A small network was shown many inputs. Here are its activations along a few directions, one row for each input.
Each table varies a few parts of the input and shows all the possible inputs, shuffled.
A made-up example of a description, with smaller parts first: one of 4 places along a line, together with either a single point or one of 9 places around a ring or (one of 3 separate values, together with one of 8 places around a ring).
Shared parts are said once, and a part with two or three values counts as separate values.

Other details of the inputs shift rows strongly along two fixed directions, in all tables alike. That doesn't count.

Rows:
x1: [  3  -1  10  23  13  -3  18 -17  27  -5 -42]
x2: [-13   6  -8 -18  -6  13 -22  36   3   0  29]
x3: [ 16 -32 -15  -2  14   1 -28  -9  13  13  -9]
x4: [  6  23   6  -5  19  24  -9  26 -16  19  27]
x5: [-25 -12  11  28 -11  -4  40 -19   9 -12 -18]
x6: [  3 -30  -6 -23  12 -22 -13 -31 -17   9  11]
x7: [ 15 -27 -25 -23   1 -14 -25 -18  -1   8 -16]
x8: [ 12  44  14  17 -20  12  15  16  16  -8 -20]
x9: [  0  -8  20  23   5 -26  34 -40  -1 -19 -12]
x10: [ 16  44  11  10 -25  -6   6  15  11 -19 -24]
x11: [-25  35  13  10  -5  10  22  22  18 -18  -6]
x12: [ 15  18   7  -6   3  23   2  25 -23  19  34]
x13: [-15  14 -16 -35 -22  -3 -24  26 -14  -2  20]
x14: [  3 -35   2   4  24  -2 -18 -27  -6   9  19]
x15: [-11 -40 -24  -2  -4  -4   3  -6 -20   5   6]
Each input here is: one of 3 separate values, together with one of 5 places around a ring.
Q: Changing only the place on the ring of 5 turns x10 into x7. The same change can be made to x15. Which row results?
A: x13
Q: Which other rows does x3 become when the choice among 3 separate values takes its other values? List them by row number.
A: x2, x14

Rows:
x16: [  4  33  13   5 -23 -17   3  -2  20 -20 -17]
x17: [ 23 -15 -20 -13   4  17 -27  13 -12  22  11]
x18: [ -3 -27   4  17  15  -2  14 -29   3   5 -11]
x19: [  1 -25   4  18  12   1  21 -27  -2   5  -9]
x20: [ -7  35  24  13  -4 -13  10  -3  19 -23 -10]
x21: [ -4  35  27  16  -6 -12  20  -2  11 -20 -11]
x22: [-12  33  22   9 -16 -18  14  -5  19 -21  -7]
x23: [  2  45   2 -18 -18   8 -14  35  -7  -1  26]
x24: [ -4 -28   5  16  14  -3  11 -28   6   5 -10]
x25: [ -5 -34   1  13  13  -3  19 -22   2   1 -11]
x26: [ -2  37  24  18  -7 -10  24  -3   8 -19 -10]
x27: [  2 -13 -25 -26   0  11 -24  18 -16  16   8]
x28: [  5  45   2 -16 -20  10  -7  35 -12   0  26]
x29: [ 12 -20 -12 -11  13  23 -14  12 -22  26  22]
x30: [-13 -32  -2   6   6 -12   4 -24   6  -7 -11]
x31: [ -7  35  25  16  -6 -15  14  -3  17 -20 -10]
x32: [  4 -21 -22 -16   2  14 -13  15 -26  17  22]
x33: [ -9 -36  -2  14  14  -6  13 -24   7   1 -11]
x34: [ -5 -27  -8   3  11  -3   9 -19   7   2 -22]
x35: [ 10 -17 -17 -17  15  10 -21  10 -23  20  22]
x36: [  9  36  15  10 -13 -14   3   1  18 -19 -19]
x37: [  8 -22 -20 -11  10  22  -7  17 -23  21  23]
x38: [ -4  39  16   5  -8 -11   9   1  15 -17 -21]
x39: [ -9  32  24   9 -17 -15  20  -5  13 -21  -8]
x40: [  0 -20 -21 -18   2  10 -23  17 -18  16  22]
x41: [-12 -34  -5   8   6 -12  10 -25   0  -3 -11]
x42: [  3  47  -3 -25 -20   8 -19  36  -2   0  12]
x43: [ -7 -33  -3  14  14  -4  16 -23   4   1 -11]
x44: [ -9 -34  -1   8   5 -11  13 -24  -2  -3 -12]
x45: [  7  48   1 -13 -11  21 -14  39  -1   7  10]
x46: [ 14 -19 -27 -21  -5   8 -30  16 -14  14   9]
x47: [ -4 -30   4  13  16  -2   6 -29   8   3  -9]
x48: [  0  44   3 -20 -17   7 -20  35   0  -4  26]
x49: [  4 -23 -19 -15  13  19 -21  17 -12  17  22]
x50: [  7 -32  -9   9   5  -7   3 -20  10   0 -21]
Q: What do these inputs look like to the network?
A: one of 5 places around a ring, together with either one of 2 separate values or one of 5 places along a line
Q: Changing only the place on the ring of 5 turns x18 into x43. The same change can be made to x24. Which row results?
A: x33
Q: Which other rows does x45 become when the choice among 2 separate values takes its other values? List them by row number.
A: x17

Rows:
x51: [-5  5 10 13  0 -1 16 -7  6 -7 -4]
x52: [  6   6  -8  -9  -5   7 -12  16  -3   4   3]
x53: [ 1  9 -1 -8 -5 -1 -6  7 -5  0 11]
x54: [-3  2  0  1 -6 -3  3  0  6 -4 -9]
x55: [-12   1   7  11  -6 -10  15 -12  13 -15 -17]
x56: [ -1   7   5   8  -5  -7   5  -6  13  -8 -17]
x57: [ 4 10  0 -8 -3 -1 -7  7 -5  0  8]
x58: [-8  3  6  0 -3 -8  4 -4  1 -7  3]
x59: [ 2  5  7  8  2  3  7  0  2 -1 -2]
x60: [10 10 -1 -2  4 13 -8 14 -3  8  8]
x61: [  9 -38 -15  -9  15  -2 -14 -16 -13  15   4]
x62: [  8   8  -3 -11  -3   3 -14  11  -8   5  12]
x63: [-6  5  5 -1 -3 -7  2 -4  0 -6  2]
x64: [-4  5  1  0  1  9  2 14 -6  3 13]
x65: [  8   8  -7  -9  -3   8 -14  14   1   5   1]
x66: [ -4 -43 -21 -10  11   2  -8  -9 -10  12   3]
x67: [ 4  7  6  1  0 -7 -2 -8  6 -4 -5]
x68: [-6  2  6  8  2  3 11 -1  0 -3  1]
x69: [ -3   5  12  15   2  -4  18 -11   9  -9 -12]
x70: [ 3  7 -5 -7 -6  4 -7 13  0  0  1]
x71: [ -4 -49 -14   3  10  -8   3 -27  -1   6 -13]
x72: [  3   9  -3 -12  -4   2 -11  11  -8   5  13]
x73: [ 7 10  0  2  3  9 -3 11 -3  5  6]
x74: [ -6   4  12  15   2  -4  19 -12   8  -6 -11]
Q: What do these inputs look like to the network?
A: one of 3 separate values, together with one of 8 places along a line
Q: Which other rows does x59 become when the choice among 3 separate values takes its other values? List them by row number.
A: x52, x62
Q: Which other rows does x58 become when the choice among 3 separate values takes its other values? List them by row number.
A: x64, x66
